A small network was trained on invented records. Each row is its activation on one of them, seen along a few directions.
Each row is followed by the record's values for the fields VELOP, NEF, ZUT, MUS.
A field that a record lacks is written none.
Other fields move the rows too, some of them a lot.
(in the rows, 500 means zero)
Random noise pushes rows far along 2 fixed directions. That doesn't count. These rows show it; they differ only by the noise:
441 466 483 542 627 490 431 600 422 485 495 536 569 677 369 584 396 340 444 315 702 402
319 366 472 382 440 396 422 522 398 708 577 515 474 412 464 384 323 497 580 380 338 359
368 470 472 473 524 463 396 543 446 473 574 504 524 546 505 464 381 430 465 367 566 447
438 533 477 567 632 520 397 586 464 329 531 514 580 700 459 578 426 340 381 331 782 479

405 479 387 423 583 511 532 502 427 609 461 580 551 591 429 531 510 450 523 431 495 569
{VELOP: vimo, NEF: gud, ZUT: none, MUS: zafo}
400 462 500 457 444 491 480 504 507 519 536 520 497 444 580 472 535 537 531 504 428 523
{VELOP: none, NEF: none, ZUT: none, MUS: ropof}
825 570 550 587 544 504 717 421 457 817 279 494 445 447 203 599 479 464 566 671 390 420
{VELOP: vimo, NEF: salu, ZUT: none, MUS: zafo}
485 408 557 543 448 545 539 549 550 467 552 443 503 516 580 526 569 528 514 500 500 498
{VELOP: rodos, NEF: none, ZUT: none, MUS: ropof}
355 326 470 353 429 419 502 526 420 845 502 566 466 382 399 435 387 535 620 428 245 329
{VELOP: movu, NEF: kire, ZUT: peta, MUS: ropof}
399 627 506 436 401 523 463 431 612 301 609 454 473 371 776 373 650 656 457 607 346 718
{VELOP: movu, NEF: gud, ZUT: peta, MUS: ropof}
420 519 509 533 474 600 482 564 636 329 559 517 582 618 614 617 723 518 469 525 544 628
{VELOP: movu, NEF: none, ZUT: gadap, MUS: ropof}
533 326 572 463 553 374 482 544 422 456 679 375 434 472 444 441 280 437 500 316 606 271
{VELOP: piruf, NEF: gud, ZUT: none, MUS: ropof}
425 605 438 527 588 520 386 515 468 269 520 505 585 623 606 464 461 393 385 418 739 615
{VELOP: rodos, NEF: kire, ZUT: none, MUS: ropof}
500 430 526 550 411 577 573 558 607 550 579 508 540 557 511 635 683 541 549 543 423 527
{VELOP: vimo, NEF: none, ZUT: none, MUS: zafo}
324 475 380 359 555 433 411 554 339 637 427 646 592 596 423 458 393 399 530 363 561 503
{VELOP: rodos, NEF: kire, ZUT: none, MUS: ropof}
490 299 558 516 402 520 589 588 525 715 611 490 483 507 421 628 580 525 618 474 358 375
{VELOP: vimo, NEF: none, ZUT: none, MUS: zafo}
438 556 364 448 596 553 509 519 461 576 443 632 609 647 443 579 556 435 490 455 538 632
{VELOP: vimo, NEF: gud, ZUT: none, MUS: zafo}
355 397 436 352 530 456 513 488 383 774 441 566 511 488 398 442 437 510 614 446 296 439
{VELOP: movu, NEF: gud, ZUT: gadap, MUS: ropof}
659 269 584 575 583 546 585 680 636 501 586 454 573 705 346 771 630 449 598 455 679 310
{VELOP: piruf, NEF: none, ZUT: none, MUS: ropof}
393 408 500 474 473 510 463 571 449 454 579 517 511 568 605 528 534 483 503 467 550 471
{VELOP: rodos, NEF: none, ZUT: none, MUS: ropof}
418 425 474 373 463 452 578 568 487 864 375 664 569 458 375 511 557 541 648 473 257 473
{VELOP: piruf, NEF: voz, ZUT: none, MUS: ropof}
447 605 446 480 528 553 507 583 573 472 409 635 638 623 513 572 640 488 474 479 582 648
{VELOP: piruf, NEF: voz, ZUT: none, MUS: ropof}
500 536 473 453 359 485 470 364 496 497 580 444 407 273 602 339 420 594 515 600 327 540
{VELOP: vimo, NEF: gud, ZUT: none, MUS: zafo}
451 436 556 534 400 563 526 552 617 420 586 435 497 501 602 555 621 569 505 517 465 532
{VELOP: movu, NEF: none, ZUT: peta, MUS: ropof}
387 523 451 394 388 477 465 489 563 562 501 555 517 383 609 397 515 591 530 524 316 568
{VELOP: piruf, NEF: voz, ZUT: none, MUS: ropof}
409 389 464 388 415 391 461 460 371 726 612 466 439 348 509 363 290 526 590 420 294 392
{VELOP: vimo, NEF: kire, ZUT: none, MUS: zafo}
534 533 503 516 457 504 491 474 492 483 558 482 512 429 500 468 471 493 467 502 483 496
{VELOP: vimo, NEF: voz, ZUT: none, MUS: zafo}
709 605 580 643 599 550 598 479 512 493 346 462 463 550 361 586 504 454 435 600 626 490
{VELOP: movu, NEF: salu, ZUT: peta, MUS: zafo}
486 379 509 458 502 431 563 471 368 713 494 446 460 423 374 502 394 502 584 448 358 372
{VELOP: vimo, NEF: gud, ZUT: none, MUS: zafo}
740 493 555 623 686 470 587 531 396 566 343 505 461 621 199 642 415 306 491 449 719 305
{VELOP: piruf, NEF: salu, ZUT: none, MUS: zafo}
584 541 523 530 427 508 514 463 562 545 540 450 466 413 527 482 504 551 488 565 407 497
{VELOP: vimo, NEF: voz, ZUT: none, MUS: zafo}
375 439 466 448 430 553 557 585 604 571 491 617 580 563 547 591 703 543 593 501 387 595
{VELOP: piruf, NEF: none, ZUT: none, MUS: ropof}
525 202 563 510 471 480 563 641 577 641 620 471 510 583 339 684 563 516 637 443 477 250
{VELOP: piruf, NEF: none, ZUT: none, MUS: ropof}
443 515 456 475 505 495 431 464 459 485 448 508 500 486 503 428 435 496 502 474 519 563
{VELOP: movu, NEF: kire, ZUT: peta, MUS: ropof}
708 489 570 640 619 534 603 589 495 627 404 508 566 659 239 711 546 381 467 432 633 385
{VELOP: vimo, NEF: voz, ZUT: none, MUS: zafo}
599 358 604 630 449 528 544 535 643 378 612 406 497 570 481 606 601 546 534 465 568 406
{VELOP: piruf, NEF: none, ZUT: none, MUS: ropof}
576 662 521 544 518 526 536 441 528 407 421 481 462 467 519 490 529 508 441 639 543 580
{VELOP: movu, NEF: salu, ZUT: peta, MUS: zafo}
548 531 482 521 460 549 479 434 523 489 563 471 491 441 539 459 487 531 472 539 456 543
{VELOP: vimo, NEF: kire, ZUT: none, MUS: zafo}
369 640 398 469 549 550 419 463 521 309 460 598 608 605 641 476 592 469 442 490 664 751
{VELOP: rodos, NEF: gud, ZUT: none, MUS: ropof}
468 508 502 494 570 516 537 587 491 536 439 560 564 598 421 615 566 453 490 439 585 510
{VELOP: movu, NEF: gud, ZUT: peta, MUS: ropof}
540 438 572 657 582 591 536 634 555 343 535 462 562 713 493 678 607 396 447 414 727 490
{VELOP: rodos, NEF: none, ZUT: none, MUS: ropof}
561 396 496 483 539 397 346 435 469 238 688 362 392 396 500 421 252 463 474 424 661 290
{VELOP: piruf, NEF: gud, ZUT: none, MUS: ropof}
515 473 503 510 530 488 489 555 432 585 404 535 525 526 358 531 400 446 505 417 574 408
{VELOP: movu, NEF: voz, ZUT: peta, MUS: ropof}

Which values does each new row have?
350 436 446 429 448 572 571 617 617 628 466 674 620 605 518 633 742 531 613 496 380 612
{VELOP: piruf, NEF: none, ZUT: none, MUS: ropof}
520 535 539 582 592 570 478 561 560 368 499 507 548 627 488 590 536 433 393 427 666 532
{VELOP: movu, NEF: kire, ZUT: peta, MUS: ropof}
399 425 423 429 596 486 563 627 390 767 357 662 586 646 280 651 520 407 608 389 557 444
{VELOP: movu, NEF: gud, ZUT: peta, MUS: ropof}
453 393 581 453 349 428 451 454 504 579 629 379 375 277 582 341 357 616 510 485 298 371
{VELOP: movu, NEF: voz, ZUT: peta, MUS: ropof}
601 709 476 519 523 496 525 419 498 402 358 526 430 459 516 457 479 517 460 658 504 564
{VELOP: piruf, NEF: salu, ZUT: none, MUS: zafo}
581 615 448 573 574 587 462 452 488 364 449 521 553 591 473 536 512 436 440 515 662 602
{VELOP: vimo, NEF: kire, ZUT: none, MUS: zafo}
579 310 622 545 467 486 528 588 609 412 669 371 478 530 470 608 562 538 546 469 558 375
{VELOP: piruf, NEF: none, ZUT: none, MUS: ropof}
502 366 544 562 555 549 576 664 492 623 446 556 565 687 340 731 603 423 561 420 585 390
{VELOP: movu, NEF: none, ZUT: peta, MUS: ropof}
667 490 549 568 633 503 548 578 570 331 524 442 546 613 398 597 624 500 452 500 672 490
{VELOP: piruf, NEF: gud, ZUT: none, MUS: ropof}
650 697 513 573 534 535 506 376 506 310 411 436 460 460 624 420 506 507 388 669 597 635
{VELOP: rodos, NEF: salu, ZUT: none, MUS: zafo}
452 491 495 520 545 509 466 572 523 521 504 517 539 577 476 539 469 457 471 414 538 467
{VELOP: movu, NEF: kire, ZUT: peta, MUS: ropof}
525 342 536 494 569 426 547 600 374 794 397 540 549 545 252 555 394 381 551 353 481 272
{VELOP: rodos, NEF: voz, ZUT: none, MUS: ropof}
687 765 510 584 475 540 556 338 602 269 370 430 407 393 650 393 525 565 400 720 520 696
{VELOP: piruf, NEF: salu, ZUT: none, MUS: zafo}
474 382 524 548 516 551 570 615 535 603 466 548 584 637 417 642 642 458 560 453 512 478
{VELOP: rodos, NEF: none, ZUT: none, MUS: ropof}
303 585 499 394 335 481 394 449 593 260 733 425 441 327 872 300 521 652 424 535 409 677
{VELOP: movu, NEF: gud, ZUT: peta, MUS: ropof}
576 540 507 580 517 533 447 493 516 313 619 421 479 520 545 529 406 430 365 426 666 448
{VELOP: vimo, NEF: voz, ZUT: none, MUS: zafo}
363 284 465 378 347 474 576 609 549 766 550 594 493 466 480 546 602 605 664 483 263 398
{VELOP: piruf, NEF: none, ZUT: none, MUS: ropof}
607 686 534 564 534 522 503 406 504 311 425 439 450 466 545 462 502 494 402 651 571 569
{VELOP: movu, NEF: salu, ZUT: gadap, MUS: zafo}
422 402 463 435 508 437 474 475 389 708 436 535 503 462 400 419 408 474 602 435 395 449
{VELOP: rodos, NEF: kire, ZUT: none, MUS: ropof}
